A small network was shown many inputs. Here are its activations along a few directions, one row for each input.
In each table, some parts of the input vary, and every possible input appears once, in random order.
A made-up example of a description, with smaller parts first: line(4) and (point or ring(9) or (values(2) and ring(5))).
Shared parts are said once, and a part with two or three values counts as separate values.

Other details of the inputs vary at random and push rows far along two fixed directions, the same in every table; ignore that.

Table:
x1: -35  -22  1  2  15  7  -7  7  -4  11  33
x2: -47  -17  0  -1  10  8  5  12  -1  21  12
x3: 21  9  -9  -9  -11  4  4  2  -8  -5  -21
x4: 27  14  12  1  -14  -5  -6  -12  -7  -2  -7
x5: -4  -1  -2  -2  0  6  4  3  -3  1  -18
x6: 45  -12  -37  5  -19  14  -17  4  -24  8  25
x7: -35  -12  -4  -4  -3  15  5  10  1  16  25
x8: -28  -6  -4  -4  0  18  6  9  1  13  19
x9: 25  12  -2  -1  -3  -9  3  -4  -1  -14  3
x10: 2  0  -7  3  -1  4  3  6  -5  -1  30
x11: -2  12  24  5  9  -19  14  -14  24  -16  -54
x12: -14  -20  -2  10  14  14  -11  3  -1  8  20
x13: 87  35  -27  -7  -34  -5  -8  -4  -16  -28  -9
x14: -30  -14  -1  1  8  6  -6  7  -4  8  37
x15: -40  -10  2  3  15  0  -5  7  2  11  32
x16: -30  -23  -8  1  0  17  1  11  -11  18  13
x17: -24  -16  -3  1  16  11  -7  6  -5  7  29
x18: 37  -14  -41  0  -33  26  -5  5  -33  11  10
x19: 37  17  -10  -8  -21  0  12  -3  0  -8  -12
x20: 50  9  -5  0  -4  -12  -1  -10  -1  -18  -16
x21: -28  25  38  -6  16  -35  11  -10  38  -15  -54
x22: -25  30  61  7  23  -41  2  -21  39  -13  -50
x23: -13  -17  -10  2  1  16  10  7  -10  14  8
x24: -28  19  39  1  20  -37  10  -10  36  -16  -66
x25: -20  -27  -3  10  10  12  -13  4  -3  12  28
x26: 92  19  -28  -6  -26  -3  -13  -9  -19  -24  -19
x27: -23  21  37  -7  10  -29  10  -10  34  -19  -49
x28: -2  2  2  0  9  -13  -6  -1  4  -4  1
x29: 62  18  -4  -4  -13  -20  -11  -12  0  -27  -31
x30: -26  27  43  -6  19  -29  12  -11  39  -22  -58
x31: 0  -13  -8  1  7  7  0  2  -9  4  27
x32: -13  -10  -10  -4  -4  16  12  8  -7  14  19
x33: -22  -7  -3  2  11  9  -5  6  -4  4  32
x34: -44  -10  -1  -2  3  10  6  10  6  20  22
x35: -20  27  44  1  18  -41  2  -11  39  -30  -35
x36: -36  -20  -4  -4  2  15  3  12  -8  18  16
x37: 29  6  -11  -7  -13  2  11  1  -9  -4  -16
x38: -23  -19  -11  6  2  24  1  6  -10  16  7
x39: 18  1  -15  3  -15  3  0  -2  -7  3  -20
x40: 3  -19  -6  9  8  10  -4  0  -4  6  21
x41: 45  -10  -39  0  -19  13  -15  6  -29  8  28
x42: 93  28  -13  -3  -36  0  -1  -16  -23  -11  -15
x43: -40  -6  4  5  12  -1  -3  10  5  9  34
x44: -22  -3  18  6  8  12  -4  -3  -4  15  18
Each input here is: line(4) and (point or (values(2) and line(5))).
The inputs of x35 and x13 match in every part but the line(4) part. If x27 is changed in the same way as x35 into x13, which row does it become?
Answer: x30
The inputs of x42 and x44 match in every part but the line(4) part. If x31 is changed in the same way as x42 into x44, which row does it become?
Answer: x17
Change only the values(2) part in x30. List by row number the other rows that result.
Answer: x33

Table:
x45: 11  32  41  5  21  -51  7  -21  49  -42  -64
x46: -39  -32  6  9  15  25  -11  1  -7  23  7
x47: -18  25  65  7  35  -38  10  -26  48  -32  -60
x48: 89  46  -19  -20  -53  -14  21  -9  -8  -17  -66
x49: -12  -6  -4  1  2  0  -3  4  4  0  29
x50: 56  21  9  5  -4  -29  1  -21  8  -22  -58
x51: -39  -4  10  6  7  1  -6  8  -4  21  45
x52: 20  -6  -17  -4  5  4  -2  6  -8  -8  21
x53: -57  -42  -6  17  26  19  -3  11  1  22  37
x54: 82  23  -48  -6  -49  7  -16  3  -31  -9  29
x55: -29  -13  14  3  8  16  -1  1  -4  13  37
x56: 93  11  -69  -20  -73  51  11  11  -58  17  13
x57: -76  -46  2  8  29  17  -12  20  -3  23  24
x58: 12  15  -14  -10  -4  0  -12  7  -9  -4  30
x59: -41  -27  13  15  25  20  -1  -1  -1  18  14
x60: -11  8  10  3  -2  10  -7  2  -8  8  32
x61: 83  9  -84  -27  -68  36  10  19  -61  4  16
x62: -44  33  44  -9  10  -37  29  -8  55  -20  -79
x63: -6  35  46  -9  27  -50  3  -16  45  -42  -49
x64: 51  39  34  0  4  -51  7  -27  30  -37  -70
x65: -63  -43  -4  11  33  22  -2  18  -4  20  43
x66: -32  -16  7  3  8  4  0  5  -4  19  41
x67: 38  -18  -43  1  -25  19  -17  4  -25  6  3
x68: -65  -44  4  11  24  17  -8  8  -6  38  23
The inputs of x59 and x53 match in every part but one. If x46 is changed in the same way as x59 into x53, which row does it become?
Answer: x67
Describe the family of inputs behind these rows.
Answer: line(4) and (point or line(5))
A walk changes only the line(4) part. It starts at x56 and steps to x48. List the rest of the walk in order.
Answer: x62, x61
List by row number the other rows that have the line(4) part in common with x65.
Answer: x52, x57, x58, x61, x63
